Each row below holds a small network's activations on one input, seen along a few directions.
In each table, some parts of the input vary, and every possible input appears once, in random order.
A made-up example of a description, with smaller parts first: ring(5) and (point or ring(11) or (values(2) and line(6))).
Shared parts are said once, and a part with two or three values counts as separate values.

Other details of the inputs shift rows strongly along two fixed directions, in all tables alike. That doesn't count.

A family of inputs:
R1: [-23, -17, -16,  -6, -25,  24, -13,   9,  10,  23,  55]
R2: [ 24, -28,  32,  36,  -6,  -4,   1,  -7,  28,   6,   7]
R3: [ 14,  -4,  14,   1,  -2, -10,  -1,  -9,  17,  -7,   3]
R4: [  0, -11,  20,   2,  -4,   9,   5,   1, -14,  -7,  -2]
R5: [ 5, -8, 16, -4,  5, -6, -4,  4, 23,  1, -5]
R6: [  6,  -5,  14,  14,  -6, -14,   4,   4,  -1, -16,   7]
R7: [ 13, -23,  -3,   0,  -5,  20,   9,  -2,  -3,  -7,  -8]
R8: [ -4,  28, -14,  -7,   0,  -2,   0,   4,   5,   3, -31]
R9: [  0, -23,   7,  -2,  18,  -9, -14, -12,  -8,  13,  -7]
R10: [ 22, -17,  -9,  11,  -1,  12,   2,   1,   0, -16,   4]
R11: [-57, -36, -26,  -2, -84,  27, -65, -13,  26,  14, 100]
R12: [ -9,  33,  -9,  -3,   0,  -5,   8,  11,  -7,   6, -22]
R13: [ -3,  22,  -8, -25,   0,  -7,  -4,   4,   2,  -3, -28]
R14: [  9, -13,  16,  -9,   0,  10, -12,   5,   1,   5, -13]
R15: [ 1, -7, 21, -3, -7, -8,  1, 13, -1,  9, -7]
R16: [-13,  18, -24,   1,  18, -20,  -2, -13,  -4,  10, -25]
R17: [ 3, -4, 22, -1, 14,  6,  0, 10,  2,  5,  8]
R18: [ -5,  25,  -2, -22,   9,   5,   0,  10, -20,   0, -15]
R19: [ 19, -39,  40,  11,   9,  10,  -9,   6,  21,   8,   5]
R20: [ 17, -29,  31,  49, -11,  -7,   7,   7,  10,  -4,  10]
R21: [ -4,  17,  -9, -20,   3,  10,   0,  -8, -11, -19, -22]
R22: [ 29, -42,  21,  31,  -3,   9,  11,  10,  -5,  -6,  19]
R23: [  0,  80, -24, -16,  46, -14,  31,  10, -11, -17, -50]
R24: [  9,  60, -23, -11,  30,  -9,  30,  -5, -13, -32, -72]
R25: [-98,  40, -81, -25, -53,  -3, -43, -17,  -2,  36,  66]
R26: [-32,  14, -49, -30, -21,  27, -21,   0,  14,  11,  38]
R27: [ 29, -49,  23,  10,  -4,  18,   0,  11,   6,  15,  -4]
R28: [-81,  81, -85, -35, -54,   8, -28, -16,   6,   8,  65]
R29: [  8,  29,  -8, -18,  14,   3,  -2, -12,  -2, -16,  -5]
R30: [ -5, -18,  13,   3,  19, -12,  -5,  -5, -20,  16,   2]
R31: [ 18,  66, -29,  -1,  35, -17,  23,  -2, -10, -41, -59]
R32: [ 20, -59,  14,  18,  14,  -1,  -2,  -5,  -2,  22,   1]
R33: [ 11,  27, -19, -11,  15,   8,  19,  -1, -15,  -8,   7]
R34: [  9, -41,  43,  21, -15,  -5,   9,   4,   4,   0,   1]
R35: [-12,  12, -17, -17,  19, -26,  -6, -13,  -7,   4, -22]
R36: [  4, -47,  36,  22,   9, -27,  -1,  -2,  -3,  23,   4]
R37: [  2, -15,  14,  -1, -12,  -3,   1,  -5,   8, -11, -14]
R38: [ 11,  -9,   8,   9,  -8, -11,  -5,  -3,  11, -20,  -2]
R39: [-22, -21, -15, -10, -38,  25, -16,  11,  -2,  27,  43]
R40: [ 15, -33,  33,  31,   0,   1,  -2,   7,  34,  14,  -1]
R41: [  4,  66, -18,  -7,  31, -12,  39,   2, -25, -29, -63]
R42: [  3,  33,  -3, -13,  15,   0,   7,  -5, -14, -12,   4]
R43: [ 12, -34,  45,  17,   3,  -8,   4,  14,  19,  12,  11]
R44: [  8, -18,   3,   5,  -4,  16,  17,   5, -15,  -4,   1]
R45: [ 16,  22, -25, -15,  14,  11,  10,  -8,  -3, -12,  -2]
R46: [ -5,   9, -27, -12,  26,  -7,  11,  -3, -30,  11,  -7]
R47: [  9,   1,  20,   6,   0, -13,   8,  -2,   5,  -3,  13]
R48: [ 20, -36,  38,  29,  -3,   2,  -2,   6,  -4, -10,  16]
Description of these inputs: values(2) and line(4) and (point or ring(5)).
Changing only the line(4) part turns R41 into R44. The same change can be made to R28. Which row results?
Answer: R33
Changing only the line(4) part turns R12 into R18. The same change can be made to R24. Which row results?
Answer: R21
Change only the values(2) part in R37. List by row number the other rows that result.
Answer: R34
Which other rows agree with R30 in the line(4) part and the values(2) part? List them by row number.
Answer: R4, R17, R18, R42, R48
Change only the values(2) part in R8. List by row number the other rows that result.
Answer: R12

A family of inputs:
R49: [-37,  75, -55, -19, -38,  40, -22,   9,   4, -35,  32]
R50: [ -8, -66,  54,  39, -20, -14, -25,  -8,  47,  33,  36]
R51: [ -4, -69,  29,  -6, -28,  13, -40,   2,  23,  41,  73]
R52: [-14,  44, -11, -17,   8, -31, -11,  -9,  13,  10,   0]
R53: [  77,    9,   64,   20,  109,  -24,   80,   27,  -30,  -13, -109]
R54: [ -9,  75, -35, -29,  36,  -2,  22,   8, -34,   1, -48]
R55: [ 34,  84,  -6, -13,  19,  15,  31,  -1, -32, -68, -52]
R56: [-19,  68, -44, -28,  31, -31,  11,  -3, -38, -11,   3]
R57: [118, -35,  19,  53,  55,  12,  56,  -8,  14, -41, -34]
R58: [-32, -24, -31,   8, -37, -13, -21,  -7, -14,   6,  31]
R59: [ 47, -97,  54,  20,   2,   6,  -8,   7,   8,  13, -18]
R60: [-49,   6, -42,  -3, -26,  -1, -18, -16, -20,   8,  30]
R61: [ 82, -29,  69,   5, 102, -13,  45,  12, -14, -17, -83]
R62: [-61,  51, -63, -38, -28,  18,  -9,  -1, -18,  21,   7]
R63: [  2, -33,  16,  32, -55,  32, -25,  25,  51,  -7,  61]
R64: [-48,  42, -62, -60,  -6,  21, -35, -14, -10,   8,  18]
R65: [-65,  52, -62, -28,  -3,  -9, -11, -14, -22,   1,  40]
R66: [-22,  43, -24, -34, -51,  24,   7,  -9,   0, -38,  25]
R67: [ 23, -91,  48,  18,  -3,  18, -16,   0,  12,  21,   2]
R68: [  9, -41,  37,  18, -46,  15,  12,  16,  40, -18,  38]
R69: [-24,  59, -52, -30,   2, -30,  -6, -12,  -1, -16, -50]
R70: [-26, -46,  23,  27, -38,  -6, -40, -17,  39,  35,  39]
R71: [  4,  74, -46, -38,  35, -12,  37,  13, -43, -14, -83]
R72: [ -7, -74,  44,  43, -37,  -8, -30, -13,  40,  31,  16]
R73: [ 43, -34,  48,  46,  53, -23,  30,  -2, -26,  -6, -37]
R74: [-16, -43,  26,  12, -36,   4, -15,  16,  12,  53,  63]
What is each input in this table made of?
Answer: point or ring(5) or (values(4) and line(5))
Change only the values(4) part in R50. List by row number the other rows that result.
Answer: R53, R61, R65
Start at R49 and move only the ring(5) part, one step at a time. The first step leads to R63. Which rows follow, in order?
Answer: R68, R66, R55
